These are the activations of a small neural network, seen along a few directions. Each row is one input.
In each table, some parts of the input vary, and every possible input appears once, in random order.
Descriptions start from the smaller parts, as in this example, which fits no table here: ring(8) and (point or line(11) or (values(3) and line(6))).
Shared parts are said once, and a part with two or three values counts as separate values.

Other details of the inputs vary at random and push rows far along three fixed directions, the same in every table; ignore that.
To show where, the next rows are all for the same input, with only those details redrawn:
[ -3.7  10.4 -48.7  10.8 -38.4  11.9  58.6 -30.8  16.7  49.3 -26.1  -1.0
  21.1]
[ 22.1  -8.4 -48.6 -11.9  -3.1  44.2 -26.9 -33.7   7.1  35.2  24.8 -20.2
 -34.0]
[ 12.1  42.2 -40.4 -22.9  30.9  14.7 -25.0   3.4   6.3 -25.2  11.5 -36.4
 -12.2]
[ 22.3   4.0 -52.7  -9.5  -4.0  35.0 -12.1 -32.2  10.7  27.0  13.0 -25.5
 -22.0]
[-30.5  -1.7  -2.2   5.3 -39.4 -13.5  51.1  -6.0  -4.4  55.1 -16.9  24.9
  24.2]
[-13.9  70.1 -38.4  -5.5  12.4 -25.2  47.8  15.3  15.0 -31.7 -33.1 -23.7
  40.2]
[-35.3 -11.1  10.2   5.1 -43.0 -15.3  45.7  -3.5  -9.7  61.7 -12.4  32.6
  22.9]
[-16.4 -53.6  17.7 -11.8 -31.0  12.9 -33.2 -13.6 -31.2  76.8  39.3  29.9
 -34.3]

Table:
r1: [ 16.6  -1.2 -30.0   2.1  30.4  24.2 -55.0  13.4  22.8 -37.1   0.9 -21.4
  -6.4]
r2: [ -5.7  35.5  31.8 -25.4  29.1 -28.6 -13.8  15.9   3.9 -51.8  16.0 -32.1
 -38.4]
r3: [ 23.2 -20.7   4.1  -7.2  -5.1  31.5 -16.6 -38.8  10.2  18.4   5.0 -24.8
 -74.4]
r4: [ 17.3  -7.9 -37.3  -4.5  -6.9  38.0 -21.4 -26.9  -2.9  36.4  -3.9 -15.2
 -30.4]
r5: [ 11.4 -85.5  32.6  20.6 -17.2  11.3 -32.0   1.8 -19.1  51.1  21.8  37.5
 -31.8]
r6: [-39.3  15.6  28.5  17.1   0.2 -46.3  14.4  32.9   0.8 -30.8 -20.6  40.4
  62.4]
r7: [ 40.0 -23.7 -16.4  24.7  12.2  38.0  -0.8 -41.4   8.5  -2.6  14.5 -19.6
 -13.7]
r8: [  5.5  48.7  41.9 -38.5  33.7 -22.3 -31.4  19.5  -8.1 -80.0   0.5 -29.1
 -31.5]
r9: [  1.8 -44.3  61.0  -3.4   0.7 -20.1 -38.4  34.9 -29.2 -10.0  22.3  42.3
   1.5]
r10: [  1.3  48.6  44.7 -21.8  36.8 -20.6 -27.8   7.8  -2.3 -57.4  15.7 -23.3
 -35.7]
r11: [ 19.9   9.5 -41.6  35.5  -3.1  10.1  85.0 -19.0  37.6  -9.2 -34.2 -33.8
  38.0]
r12: [-19.8 -25.4  37.0  30.8  -8.3 -14.0  58.1  15.6  -5.9   9.2 -31.5  14.2
  24.2]
r13: [ 24.7  58.2 -46.9 -30.0  31.2  21.2 -26.8  -4.4   6.0 -51.7 -14.5 -40.6
   4.2]
r14: [-29.6 -38.8   2.5  22.9 -35.9 -13.0  25.2   9.0  16.6  31.7  -5.0  41.4
  35.7]
r15: [ 27.5 -17.8 -21.3  28.8 -22.2  32.0  56.9 -33.3  18.9   3.5 -33.8 -11.7
  29.2]
r16: [ 33.2 -19.4 -49.5  -0.8  -1.0  42.5 -46.7 -24.1  23.3 -22.2   2.7  -8.9
   2.2]
r17: [-39.2  38.4  13.0  -9.2  -1.1 -41.1  30.2  33.3 -12.4  -5.3 -14.9  11.0
  32.8]
r18: [ -7.7 -39.6  54.5  -1.6  19.7 -37.4 -42.5  48.3 -26.5 -15.0  44.9  28.1
 -10.8]
r19: [-37.6  63.4  26.3  -6.1  10.1 -45.3  30.6  30.0 -16.0 -24.0 -29.6  17.9
  49.4]
r20: [ -0.4 -45.5  68.2   6.2  12.3 -24.8 -53.2  26.7 -36.6  -1.3  43.7  47.1
 -12.3]
Q: What do these inputs look like to the network?
A: values(4) and ring(5)
Q: The inputs of r6 and r10 match in every part but the ring(5) part. If r16 is changed in the same way as r6 into r10, which row does it become?
A: r8
Q: Which other rows does r18 become when the values(4) part takes its other values? List them by row number.
A: r5, r9, r20
Q: Which other rows does r1 become when the ring(5) part takes its other values? List them by row number.
A: r3, r4, r5, r12
Q: Which other rows does r17 become when the values(4) part takes its other values? List them by row number.
A: r4, r13, r19

Table:
r21: [-20.6  50.3  10.7   2.2  23.1 -42.2  49.2  34.2   1.6 -31.8 -20.8 -14.6
  26.0]
r22: [-22.5  15.2  61.0  -9.4  28.5 -54.9 -16.2  60.0 -14.0 -60.6  -0.7  16.9
   8.6]
r23: [  8.2 -64.3  11.9   9.2 -26.3  18.8 -14.8 -11.8 -20.6  49.8  19.6  27.4
  -6.0]
r24: [  2.7   7.1 -29.6  -0.6  -4.7  16.8   7.8 -12.4   9.2  15.9 -17.2  -4.1
   4.3]
r25: [-12.7  -2.6  13.6  27.9 -23.7 -14.1  51.7  -0.4  16.5   7.1 -29.4  15.2
  35.3]
r26: [-20.7 -27.1  54.9   8.0 -12.0 -24.8  18.9  26.2 -25.7   5.9  -2.7  30.8
  19.1]
r27: [-11.1  23.9   4.7  15.2 -27.2 -13.7  55.8  -7.2   3.2  13.0 -38.7  11.5
  27.1]
r28: [-48.3 -20.4  50.2 -14.2 -19.4 -30.3  -9.5  23.2 -31.2  22.5  21.9  41.9
  -1.8]
r29: [ 23.5 -19.5  -3.4 -11.8  24.8   6.6 -70.0  12.2  -1.9 -25.4  31.7  -4.5
 -32.2]
r30: [ -4.8  23.3  33.7 -42.3  52.8 -15.3 -74.1  30.1 -23.9 -64.3  44.6 -22.2
 -43.6]
r31: [ 26.6 -42.6 -20.9   5.7   4.4  38.7 -41.7 -28.1  -2.9  17.4  31.5  -0.4
 -23.1]
r32: [-12.8  38.3  -9.4  15.0  12.7 -25.8  32.4  25.3  21.6 -41.8 -30.2  -2.2
  50.7]
r33: [ 43.7   8.3 -45.6   9.9  24.7  33.4  -6.1 -32.2  25.5 -29.8  -1.4 -39.5
  -7.6]
r34: [ 10.8  18.9 -41.1   9.4 -19.2  15.6  30.0 -26.7  14.5  20.8 -27.6  -2.8
  18.3]
r35: [  4.3   9.5 -28.8   7.5 -20.9  15.6  40.6 -24.8  23.3  15.5 -29.8 -20.6
   5.0]
r36: [ -7.8 -41.9  24.4   0.6 -25.3  18.4  -9.0 -16.5 -14.5  54.5   6.4  24.3
 -28.2]
r37: [ 41.0  36.5 -48.2 -10.9  16.5  32.9  -7.0 -33.5  27.1 -21.1   0.9 -45.1
 -18.7]
r38: [ 18.0  43.4 -32.2 -20.4  26.0   6.3 -22.4  -2.6  11.6 -32.8   7.6 -28.7
  -1.4]
r39: [ -3.6 -27.0 -10.1   6.7 -15.3   5.8   6.0  -8.9  -8.1  51.1  18.1   8.0
 -13.6]
r40: [-13.9 -29.3   4.0  -7.8 -19.3  12.3 -21.6  -6.0 -11.2  34.4  16.0   8.8
 -18.1]
Q: What do these inputs look like to the network?
A: values(2) and (point or line(4) or ring(5))
Q: The inputs of r37 and r38 match in every part but the values(2) part. If r33 is changed in the same way as r37 into r38, which row does it become?
A: r31
Q: Which other rows does r21 become when the values(2) part takes its other values? List them by row number.
A: r39
